data =
array([[153, 111, 122, 133],
       [148, 111, 142, 136],
       [154, 115, 131, 136]])
Indices start at 0.
row 0 col 0: 153
row 0 col 2: 122
row 2 col 2: 131
row 2 col 0: 154
row 0 col 1: 111
row 1 col 0: 148

grid = (110, 117, 135, 148, 116, 99, 128, 143, 140, 123)
grid[0] => 110
grid[1] => 117
grid[5] => 99
grid[3] => 148
grid[8] => 140

M =
[[114 110 123 128 137 121 130 116 128 129 112 123 133 132 116 133]
 [113 142 120 131 127 143 124 123 130 122 132 130 136 121 154 111]
 [120 113 125 110 136 124 123 115 127 143 109 124 133 128 130 133]
 [123 134 138 128 132 136 116 129 122 111 134 125 132 119 116 128]
 [121 121 123 135 131 130 135 122 128 124 127 119 136 133 113 129]]
Rows and columns are counted from 0.
row 0 col 0	114
row 2 col 15	133
row 0 col 14	116
row 1 col 12	136
row 2 col 14	130
row 4 col 15	129
row 1 col 2	120
row 1 col 15	111
row 2 col 7	115
row 3 col 10	134
row 1 col 5	143
row 2 col 3	110
row 0 col 12	133
row 3 col 12	132
row 2 col 0	120
row 3 col 0	123
row 4 col 11	119
row 0 col 13	132
row 1 col 13	121
row 3 col 1	134
row 3 col 8	122
row 3 col 5	136
row 3 col 4	132
row 2 col 8	127
row 0 col 6	130
row 1 col 9	122
row 2 col 5	124
row 3 col 15	128

B =
[[118 139 150 115 139 117]
 [127 128 125 136 105 147]
 [138 134 118 142 106 137]
 [116 149 137 122 114 151]
 [140 130 105 140 135 120]
 [127 115 146 115 141 111]
 [130 120 131 107 150 122]
 [126 139 110 151 119 134]
 [149 123 115 140 116 120]
 [123 132 112 151 117 136]
 [143 128 132 121 139 104]]
B[0][0]	118
B[7]	[126, 139, 110, 151, 119, 134]
B[4][2]	105
B[6][4]	150
B[:, 3]	[115, 136, 142, 122, 140, 115, 107, 151, 140, 151, 121]
B[:, 0]	[118, 127, 138, 116, 140, 127, 130, 126, 149, 123, 143]
B[2]	[138, 134, 118, 142, 106, 137]
B[:, 2]	[150, 125, 118, 137, 105, 146, 131, 110, 115, 112, 132]
B[8][5]	120
B[5][3]	115
B[:, 1]	[139, 128, 134, 149, 130, 115, 120, 139, 123, 132, 128]
B[4][3]	140
B[7][3]	151
B[9][0]	123
B[10][1]	128
B[5][0]	127
B[9][5]	136
B[0][3]	115
B[5][2]	146
B[8][2]	115
B[:, 5]	[117, 147, 137, 151, 120, 111, 122, 134, 120, 136, 104]
B[8][3]	140
B[2][2]	118
B[7][1]	139
B[4]	[140, 130, 105, 140, 135, 120]
B[4][4]	135

arr =
[[120 135 131 119 127 126 131 130 124 121]
 [127 127 120 101 118 112 146 141 145 113]
 [124 137 133 129 126 150 123 127 112 129]
 [128 135 128 117 129 134 136 135 130 118]
 [128 136 130 125 135 146 129 131 119 123]
 [132 132 126 113 124 128 138 136 132 119]
 [122 137 133 123 126 134 127 129 120 126]
 [128 135 129 120 126 132 133 133 124 120]
 [124 139 136 136 134 157 119 124 106 131]
 [125 129 125 108 119 116 139 137 137 118]
 [114 130 130 109 119 112 137 134 134 116]
 [123 132 130 115 127 131 132 131 127 120]
 [138 135 125 118 124 144 136 135 125 122]
 [123 137 133 121 124 135 128 130 121 125]
 [131 137 129 121 128 135 134 133 123 123]
 [125 129 121 103 121 109 146 139 143 113]]
arr[0, 0]: 120
arr[7, 3]: 120
arr[14, 9]: 123
arr[12, 8]: 125
arr[1, 5]: 112
arr[1, 9]: 113
arr[4, 5]: 146
arr[1, 0]: 127
arr[8, 4]: 134
arr[12, 0]: 138
arr[4, 7]: 131
arr[1, 3]: 101
arr[5, 8]: 132
arr[:, 4]: [127, 118, 126, 129, 135, 124, 126, 126, 134, 119, 119, 127, 124, 124, 128, 121]
arr[3, 4]: 129
arr[4, 3]: 125
arr[4, 2]: 130
arr[8, 6]: 119
arr[10, 2]: 130
arr[:, 8]: [124, 145, 112, 130, 119, 132, 120, 124, 106, 137, 134, 127, 125, 121, 123, 143]
arr[9, 6]: 139
arr[10, 1]: 130
arr[1, 7]: 141
arr[8, 1]: 139
arr[6, 1]: 137
arr[11]: [123, 132, 130, 115, 127, 131, 132, 131, 127, 120]
arr[12, 5]: 144
arr[7, 6]: 133
arr[11, 6]: 132
arr[15]: [125, 129, 121, 103, 121, 109, 146, 139, 143, 113]
arr[9, 9]: 118
arr[2, 8]: 112
arr[6, 3]: 123
arr[10]: [114, 130, 130, 109, 119, 112, 137, 134, 134, 116]
arr[15, 3]: 103
arr[5, 4]: 124
arr[11, 1]: 132
arr[8, 5]: 157
arr[11, 4]: 127
